A small network was shown many inputs. Here are its activations along a few directions, one row for each input.
Each table varies a few parts of the input and shows all the possible inputs, shuffled.
A made-up example of a description, with smaller parts first: values(2) and (point or ring(9) or (ring(5) and line(6))).
Shared parts are said once, and a part with two or three values counts as separate values.

Other details of the inputs shift rows strongly along two fixed directions, in all tables alike. That doesn't count.

Table:
r1: -1.77	0.66	2.01	3.14	-3.81	-0.55	3.73	3.14	1.29	0.38	-0.25	2.12	-0.32
r2: -2.80	1.81	0.22	4.23	0.61	-0.38	4.37	6.24	-0.82	0.72	1.80	9.58	-0.07
r3: -1.33	0.99	1.82	-1.38	-2.69	1.74	-3.07	1.15	3.61	-1.98	0.02	-3.47	-3.14
r4: -0.95	0.84	2.03	2.31	-4.22	-1.03	1.64	2.61	1.79	-0.33	-0.28	-0.28	-0.81
r5: 1.88	-1.04	-1.93	-3.39	3.77	1.61	-1.41	-5.65	-1.74	-0.13	-0.55	-3.45	1.40
r6: -0.39	1.43	0.25	0.05	-1.23	0.10	-5.86	2.22	2.76	-2.67	0.31	-2.25	-3.94
r7: -1.41	1.59	0.47	0.92	-0.77	0.30	-3.91	2.64	2.16	-1.94	0.31	0.08	-3.31
r8: 1.28	-0.86	-2.28	-1.67	2.44	-0.23	-1.00	-4.82	-2.98	0.07	-1.09	-1.02	1.43
r9: 2.32	-1.87	-2.53	-1.06	3.85	-1.61	0.65	-2.74	-3.56	1.11	0.56	-0.72	3.13
r10: 3.21	-2.32	-1.73	-3.83	0.72	-2.13	-2.73	-4.49	-1.79	0.09	-0.81	-6.92	1.84
r11: -0.80	0.43	0.76	-2.41	-2.52	-0.25	-4.37	3.27	3.34	-0.60	0.15	-2.67	-2.43
r12: -1.00	0.04	1.45	0.83	-1.85	-1.09	0.09	4.52	1.95	-0.32	0.82	1.02	-0.97
r13: 1.71	-1.50	-1.80	-0.37	3.08	-0.09	3.44	-3.65	-3.10	2.39	-0.55	0.70	4.27
r14: -3.41	0.85	0.87	3.02	-1.30	0.13	5.07	5.54	-0.41	1.28	0.67	8.64	0.25
r15: 0.47	0.52	2.59	-1.05	-4.41	0.21	-4.19	0.00	4.09	-1.48	-0.90	-6.74	-3.67
r16: 3.58	-1.40	-1.11	-3.75	2.62	0.89	-3.23	-6.33	-0.81	0.73	-1.08	-6.43	1.47
r17: -1.52	0.21	1.96	1.80	-3.92	-0.12	1.65	2.85	2.17	0.29	-0.40	-0.09	-0.72
r18: -0.16	-0.12	-1.88	1.59	5.55	1.48	6.63	-3.39	-4.74	1.31	0.55	7.33	3.89
r19: 0.57	0.11	1.00	-0.23	-2.45	-1.59	-4.13	3.63	2.67	-1.75	1.07	-3.79	-2.32
r20: -0.91	-0.39	1.68	0.02	-3.87	-1.35	-0.65	3.18	2.08	-0.53	-0.08	-2.01	-1.67
r21: -1.18	0.92	0.86	-1.26	-1.64	1.05	-5.16	2.24	3.23	-1.64	-0.49	-2.18	-3.51
r22: -0.97	-0.44	1.64	-0.72	-3.20	-0.65	-1.26	3.73	2.56	-0.18	0.31	-1.55	-1.22
r23: -0.16	1.75	2.17	2.96	-1.66	0.51	-0.05	2.48	1.92	-0.94	0.84	1.39	-1.94
r24: 0.33	-0.65	1.51	-2.58	-3.11	-0.77	-5.20	3.08	3.83	-1.07	0.03	-6.12	-2.57
r25: -2.29	2.18	2.26	6.23	-0.32	0.95	6.36	3.96	-0.40	0.74	1.33	9.18	0.00
r26: 1.09	-1.01	-1.57	-1.83	2.23	0.80	0.89	-5.44	-2.40	-0.11	-0.70	-2.16	1.24
r27: 1.03	-1.29	-2.67	-1.58	2.82	-0.97	1.86	-2.91	-3.58	1.77	-0.38	1.59	2.83
r28: 1.48	-1.39	-2.66	-3.83	3.17	0.66	-3.30	-5.23	-1.87	0.33	-1.09	-2.90	1.37
r29: -0.22	-0.97	-1.58	-0.06	3.23	1.59	4.55	-4.30	-3.77	1.04	-0.32	3.02	2.78
r30: 0.52	-1.06	-2.40	-0.96	2.86	0.14	0.95	-4.34	-3.44	0.75	-1.05	1.24	1.86
r31: 1.42	-1.01	-3.23	-1.64	5.09	-0.76	1.35	-2.34	-3.68	1.87	0.36	2.90	3.34
r32: -0.90	1.37	1.47	4.08	-1.94	-0.66	2.50	4.01	1.07	-0.22	1.03	3.10	-0.32
r33: 2.10	-0.66	-1.13	0.10	4.09	0.57	2.78	-4.62	-2.98	1.81	-0.29	1.73	3.16
r34: 2.10	-0.44	-2.26	-2.06	4.15	0.76	-1.93	-5.53	-2.05	-0.92	0.15	-3.32	0.96
r35: -2.81	1.49	2.74	4.67	-1.72	1.72	6.76	3.69	0.24	1.43	0.63	8.50	0.48
r36: -1.39	1.38	1.91	0.60	-3.10	0.68	-0.74	1.20	2.29	-2.23	-0.02	-1.53	-2.86
r37: -2.85	2.38	1.25	5.52	0.24	1.53	5.74	4.12	-0.61	-0.89	1.86	9.29	-0.71
r38: 1.80	-0.91	-2.04	1.19	3.72	-0.91	3.48	-3.44	-3.77	1.90	0.23	1.55	3.98
r39: 1.36	-0.87	-2.99	-2.00	4.78	0.27	-1.45	-4.44	-2.66	0.37	-0.73	0.31	1.81
r40: -0.85	0.38	2.01	0.37	-3.84	-0.02	-0.64	2.52	3.16	0.00	-0.28	-2.25	-1.01
r41: 0.63	0.40	1.81	-1.13	-3.37	-0.89	-4.85	1.67	4.68	-1.29	-0.48	-6.78	-2.51
r42: 1.44	-1.36	-0.87	-0.36	2.17	0.85	2.92	-4.93	-2.87	1.83	-0.85	0.31	2.82
r43: -1.91	1.67	2.79	4.44	-2.81	0.48	5.18	2.77	0.30	0.29	0.25	5.55	-0.53
r44: -0.27	1.19	0.03	0.17	-1.02	-0.97	-3.48	4.25	2.14	-1.37	1.20	-0.21	-2.59
r45: 1.75	-1.78	-2.58	-4.39	2.41	0.30	-4.66	-5.88	-1.45	-0.08	-1.59	-5.53	0.44
r46: -0.87	0.96	0.91	-0.38	-2.99	-1.17	-2.14	3.27	2.01	-0.87	0.04	-0.88	-2.14
r47: 0.01	0.41	0.62	-3.22	-2.10	-0.24	-6.50	3.18	3.92	-1.10	0.07	-4.89	-3.25
r48: 1.03	-2.63	-1.85	-1.12	2.27	-0.89	3.33	-2.70	-3.78	2.15	-0.32	1.02	3.79
Each input here is: ring(6) and line(8).
- The inputs of r47 and r46 match in every part but the line(8) part. If r13 is changed in the same way as r47 into r46, which row does it become? => r4
- The inputs of r19 and r10 match in every part but the line(8) part. If r23 is changed in the same way as r19 into r10, which row does it become? => r43
- A walk changes only the line(8) part. It starts at r8 and steps to r30. List the rest of the walk in order. => r45, r28, r21, r39, r7, r6
- Which other rows does r7 become when the ring(6) part takes its other values? List them by row number. => r2, r9, r25, r34, r38

Table:
r49: -1.84	0.58	3.00	-0.36	-5.44	-0.72	-2.62	6.63	5.38	-0.26	0.08	-2.18	-3.09
r50: -3.28	1.94	3.35	1.35	-6.22	1.01	-2.25	3.98	4.73	-2.69	-0.66	-1.58	-5.30
r51: -1.94	-0.52	-1.02	3.61	0.93	-1.16	8.47	1.52	-4.72	2.17	0.19	9.34	3.57
r52: -3.30	1.30	3.46	-0.36	-5.65	1.38	-2.14	4.40	4.86	-1.76	-0.55	-1.15	-4.67
r53: 3.95	-1.59	-1.46	-1.73	1.78	-2.05	-1.11	-3.92	-1.61	0.69	-0.08	-5.38	2.33
r54: 1.30	-0.13	-3.79	-2.17	6.56	0.99	-2.67	-3.29	-3.03	-0.68	1.01	1.20	0.74
r55: -1.10	0.70	1.63	3.51	-3.70	-1.60	2.09	3.67	0.94	-0.35	0.46	1.49	-0.80
r56: 1.66	-0.53	-4.13	-3.30	5.39	-0.14	-4.71	-3.39	-2.24	-0.63	0.12	-1.42	0.70
r57: 1.06	0.26	0.49	-0.21	-1.33	0.35	-1.63	-3.35	0.60	-1.18	-0.81	-4.54	-0.93
r58: 1.82	-2.54	-2.42	-4.17	1.47	-1.56	-1.20	-3.52	-2.37	1.28	-0.86	-3.70	2.58
r59: 1.57	-0.96	0.45	-0.51	-0.42	-0.96	-0.44	0.75	0.92	0.86	0.45	-2.69	1.12
r60: 1.71	0.49	1.21	0.24	-0.57	0.52	-1.09	-2.55	1.21	-0.91	-0.31	-4.30	-0.60
r61: -1.41	0.36	0.53	4.73	2.78	1.98	9.44	-0.18	-3.00	2.42	0.71	9.64	3.79
r62: 1.92	-1.45	-1.16	-3.55	2.61	1.50	-0.39	-5.50	-1.37	1.71	-1.27	-2.90	2.24
r63: -2.13	2.09	-0.15	2.93	1.82	0.46	0.25	4.74	-0.30	-0.65	1.52	8.16	-1.69
- What do these inputs look like to the network? => values(3) or (values(2) and ring(6))
- Which other rows belong to the same alternative as r54? List them by row number. => r56, r63
- A walk changes only the ring(6) part. It starts at r49 and steps to r58. List the rest of the walk in order. => r51, r55, r53, r59
- Which other rows does r59 become when the values(2) part takes its other values? List them by row number. => r61
